zefal: [163 143 172  97]
Ruzek: [ 84 100  97  99]
Saka: [ 99  84  96 100]
where: [172] => zefal, 2
order: [ 84  96  99 100] => Saka
find: [ 99  84  96 100] => Saka
where: [163] => zefal, 0
order: [ 99  97 100  84] => Ruzek
where: [143] => zefal, 1
order: [ 99  84 100  97] => Ruzek

tef: [134 117 114 116 130 155 126 129 147 122 147 102 133 125 117 122 130 113
 120 114 129 138 118 129 121 131]
Nir: [126 114 173 115 142 161  67 127 192  91  85 175 119 132 126 150 145 133
 133 135  40 199  72 122 123 132]
Gofa: [ 54 128 169 143 126  89  76  50 120  40 218 131 199 123 127 128 152 129
 143 140 123 136 147 182 111 121]
rige: [128  54 147 182 128 136 131 129 143 218 169 143  76 120  89 123  40 199
 126 152 127 121 140  49 111 123]
mabit: [130 129 131 128 129 130 131 125 126 129 130 128 130 130 129 123 122 133
 126 130 128 130 127 127 126 126]
Tido: [138 129 123 121 128 135 120 119 124  83 121 105 144 111 165 138 147 113
 127 150 126 142 163 137 102 105]
razer: [135 129 132 125 131 135 135 125 120 131 135 127 134 131 136 110 110 143
 123 132 128 127 122 125 123 123]
Lovuz: [135 119 118 119 127 152 127 124 144 121 145 106 126 125 120 124 130 115
 121 116 130 138 118 129 120 128]
order: [123 123 125 122 127 128 132 123 143 110 110 136 131 134 127 135 131 120
 125 135 135 131 125 132 129 135] => razer
order: [123 111  49 140 121 127 152 126 199  40 123  89 120  76 143 169 218 143
 129 131 136 128 182 147  54 128] => rige
order: [ 83 102 105 105 111 113 119 120 121 121 123 124 126 127 128 129 135 137
 138 138 142 144 147 150 163 165] => Tido
find: [135 129 132 125 131 135 135 125 120 131 135 127 134 131 136 110 110 143
 123 132 128 127 122 125 123 123] => razer
order: [152 129 143 140 123 136 147 182 111 121  54 128 169 143 126  89  76  50
 120  40 218 131 199 123 127 128] => Gofa
find: [126 114 173 115 142 161  67 127 192  91  85 175 119 132 126 150 145 133
 133 135  40 199  72 122 123 132] => Nir
find: [ 54 128 169 143 126  89  76  50 120  40 218 131 199 123 127 128 152 129
 143 140 123 136 147 182 111 121] => Gofa

vatep: [171 190  84 215 117 113 118 111]
sud: [ 90 127 130 119  96 123 165 159]
pog: [194 119 156 130 122 138 177 120]
kebeg: [171 190  84 215 117 113 118 161]
Kuri: [102  77 175 165 124  76 145 218]
sata: [122 120 138 130 156 194 177 118]
find: [122 120 138 130 156 194 177 118] => sata
order: [ 84 113 117 118 161 171 190 215] => kebeg
order: [118 177 194 156 130 138 120 122] => sata

zuf: [181 146 113  62 145  89 177 144]
Nez: [145 177 146  89 112 144 181  62]
ripa: [178  90  90 163  74 115 202 118]
order: [177  89 113 146 145 181  62 144] => zuf
where: [178] => ripa, 0
where: [113] => zuf, 2
order: [144 177  89 145  62 113 146 181] => zuf
order: [ 62  89 113 144 145 146 177 181] => zuf
where: [115] => ripa, 5

daf: [ 63 166 148 129]
rafir: [ 63 129 167 148]
Muvip: [113 153 188  73]
order: [166  63 148 129] => daf
order: [ 63 129 166 148] => daf
order: [ 63 129 148 167] => rafir

tobe: [160 119 134  68 151 119 154 112  93 122 162 127 163  88 122 178  99 141
  77 111 158  59 159 126 118 164 161 153 129 142  96 131 163 134  60 147
  47 193 126 130 111 108 103 132 194 166  85  91 145 130 132  35 102  44
 126  98 190 169  95  89 101 146]
borak: [111 160  98 134 142 193 127 154  47 122 194 132 146 169  91  95 112 178
 126 190  77 131  89  59 147 166  35 126  99 145 132  44  85 158 162 122
 129 153 101 108  60 126 163  68 164 130 111 102 119 132 130 161 159 134
 103 141  87  93  87 119 118 151]
daz: [100 126 101 144 116 105 118 137 134 125  98 112 115 124  91  88  95  99
 113  98 101 117 119 109  99 105  88  96 111 116 119 109  88 122 140  92
 116  91 111 118 134 114 100 103 108  90 113 123 112 114  97 138 126 129
 131 134 100  90 141 112 118 124]
Bep: [154 125 156 106 134 147 135 108 115 115 159 135 135 120 164 163 158 156
 137 156 147 134 131 148 157 147 164 160 143 135 133 147 168 128 110 164
 128 165 144 131 115 133 157 153 143 162 141 134 141 141 155 110 120 121
 122 115 151 163 108 142 135 124]
find: [100 126 101 144 116 105 118 137 134 125  98 112 115 124  91  88  95  99
 113  98 101 117 119 109  99 105  88  96 111 116 119 109  88 122 140  92
 116  91 111 118 134 114 100 103 108  90 113 123 112 114  97 138 126 129
 131 134 100  90 141 112 118 124] => daz
order: [111 131 111  99 102  47 164 166  59 119 112 119 132 145 190 163 129 126
  98  85  35 146 147 126 122 163 160 134  88  68  44 194 130 178 158 126
 159 130 162 108  91 122 103  77 142 161 193 153 101  95  93 132  96 169
 151 141 154 134 127 118  89  60] => tobe
find: [111 160  98 134 142 193 127 154  47 122 194 132 146 169  91  95 112 178
 126 190  77 131  89  59 147 166  35 126  99 145 132  44  85 158 162 122
 129 153 101 108  60 126 163  68 164 130 111 102 119 132 130 161 159 134
 103 141  87  93  87 119 118 151] => borak
find: [154 125 156 106 134 147 135 108 115 115 159 135 135 120 164 163 158 156
 137 156 147 134 131 148 157 147 164 160 143 135 133 147 168 128 110 164
 128 165 144 131 115 133 157 153 143 162 141 134 141 141 155 110 120 121
 122 115 151 163 108 142 135 124] => Bep
find: [160 119 134  68 151 119 154 112  93 122 162 127 163  88 122 178  99 141
  77 111 158  59 159 126 118 164 161 153 129 142  96 131 163 134  60 147
  47 193 126 130 111 108 103 132 194 166  85  91 145 130 132  35 102  44
 126  98 190 169  95  89 101 146] => tobe

sidup: [196 123  92 204]
Pesog: [122 204  92 196]
vagor: [196 202  97  63]
where: [122] => Pesog, 0
order: [204 196 123  92] => sidup
order: [ 92 123 196 204] => sidup
order: [ 92 122 196 204] => Pesog

teg: [154 109 146  96 126 206 125  41]
zud: [124 135 117 138 157  73 129 172]
sinat: [101 192  67 129 124 122 128 164]
Buru: [ 96 114 141 113 162  67 125 177]
Pupar: [101 124 129 122 164  66 128 192]
order: [164  66 128 192 101 124 129 122] => Pupar
where: [41] => teg, 7
where: [206] => teg, 5

lor: [ 76  95 102 112 101  93 121  86 145 145  67 137  65  77 147 144 119 100
 174 124 100  95 110 128 144 124 137 123 133  78 117 117 130 116 107 114
 136]
biv: [186 163 109 176 126 170 114 203 132 139 184 122 163 168 153 167 166 107
 152 104 156 165 169 123 144 127 172 133 126 182 129 163 139 139 163  92
 122]
fedal: [ 57  92 120 104 115  89 149  55 123 143  71 138  71 102 132 123 108 140
 144 135  79 104 106 142 153 139 125 120 129  74 123 102 122 116 110 150
 142]
gaf: [159 156 109 121 109 137 163 151 108 168 148 122 172 148  80 154 141  93
 138 146 127 175 162 110 159 153  99 164 184 149 130 115 146 190 161 101
 123]
Mivu: [ 89 109  95 112  79  87 123 109 154 170  90 135  73  77 146 163 128  67
 183 138 105 113 125 119 156 118 134 118 143  81  94 114 119 148 119  71
 141]
zil: [141 168 159 108 175 146 115 149 164 190 109 137 161 127 159 146 162 130
 172 148 149  99 122  80  93 110 109 184 121 138 163 123 151 156 101 154
 153]
Fipo: [166 168 180 149 163 152 123 155 125  91 183 115 169 180 135  89 129 166
  68 145 169 148 135 157  88 103 128 119  97 182 119 145 104  94 160 146
 134]
order: [161 101 123 159 156 109 121 109 137 163 151 108 168 148 122 172 148  80
 154 141  93 138 146 127 175 162 110 159 153  99 164 184 149 130 115 146
 190] => gaf
order: [134 146 160  94 104 145 119 182  97 119 128 103  88 157 135 148 169 145
  68 166 129  89 135 180 169 115 183  91 125 155 123 152 163 149 180 168
 166] => Fipo
order: [123 101 161 190 146 115 130 149 184 164  99 153 159 110 162 175 127 146
 138  93 141 154  80 148 172 122 148 168 108 151 163 137 109 121 109 156
 159] => gaf

pidi: [152 159 151 132  84 132 201]
Ton: [158  84 201 107 132 152 132]
Rodur: [201 132 152  85 132 107 159]
where: [158] => Ton, 0
find: [152 159 151 132  84 132 201] => pidi
order: [ 84 201 132 132 159 152 151] => pidi
order: [159 132 132 152 201  85 107] => Rodur
order: [132  84 152 201 107 132 158] => Ton
order: [ 84 132 132 151 152 159 201] => pidi
find: [158  84 201 107 132 152 132] => Ton

bukab: [ 76 106  90 114  77 143 165]
bukef: [ 76 106 114 111 107 143  90]
sez: [110 128 141 167 166 128  90]
zub: [102 149 152 199 189 155 160]
nulik: [ 87  84  69 108 140 108  82]
Nim: [ 76 106  90 114 107 111 144]
nazed: [ 87  84  69 108 160 108  82]
order: [102 149 152 155 160 189 199] => zub
where: [144] => Nim, 6
order: [114 144  90 107  76 111 106] => Nim
order: [ 90 128 166 167 141 128 110] => sez
order: [114 106  76  90 143 111 107] => bukef

tar: [111 146 134 135 153 127 154 140 108]
sali: [136 129 125  61 136 146 149 114 119]
Betug: [118 101 131  78 157 114 128 139 121]
zab: [115 116 139 131 118 129 132 125 138]
nipib: [131 115 132 116 125 139 137 118 129]
moden: [128 131 134 127 108 123 137 102 146]
Pava: [136 119 125 125 130 114 149  61 136]
lol: [119 125 149 124 114 136 130 136  61]
vot: [136 157 134 143 123 136 118 102 134]
order: [119 114 149 146 136  61 125 129 136] => sali
order: [ 61 149 136 114 119 125 124 130 136] => lol
find: [128 131 134 127 108 123 137 102 146] => moden
order: [129 118 137 139 125 116 132 115 131] => nipib
order: [ 78 101 114 118 121 128 131 139 157] => Betug

Mugam: [ 98  99 112  43 128]
Vep: [112  99  44 128  98]
dega: [112 121 197 135  43]
where: [121] => dega, 1
where: [197] => dega, 2
order: [ 99  44 128  98 112] => Vep

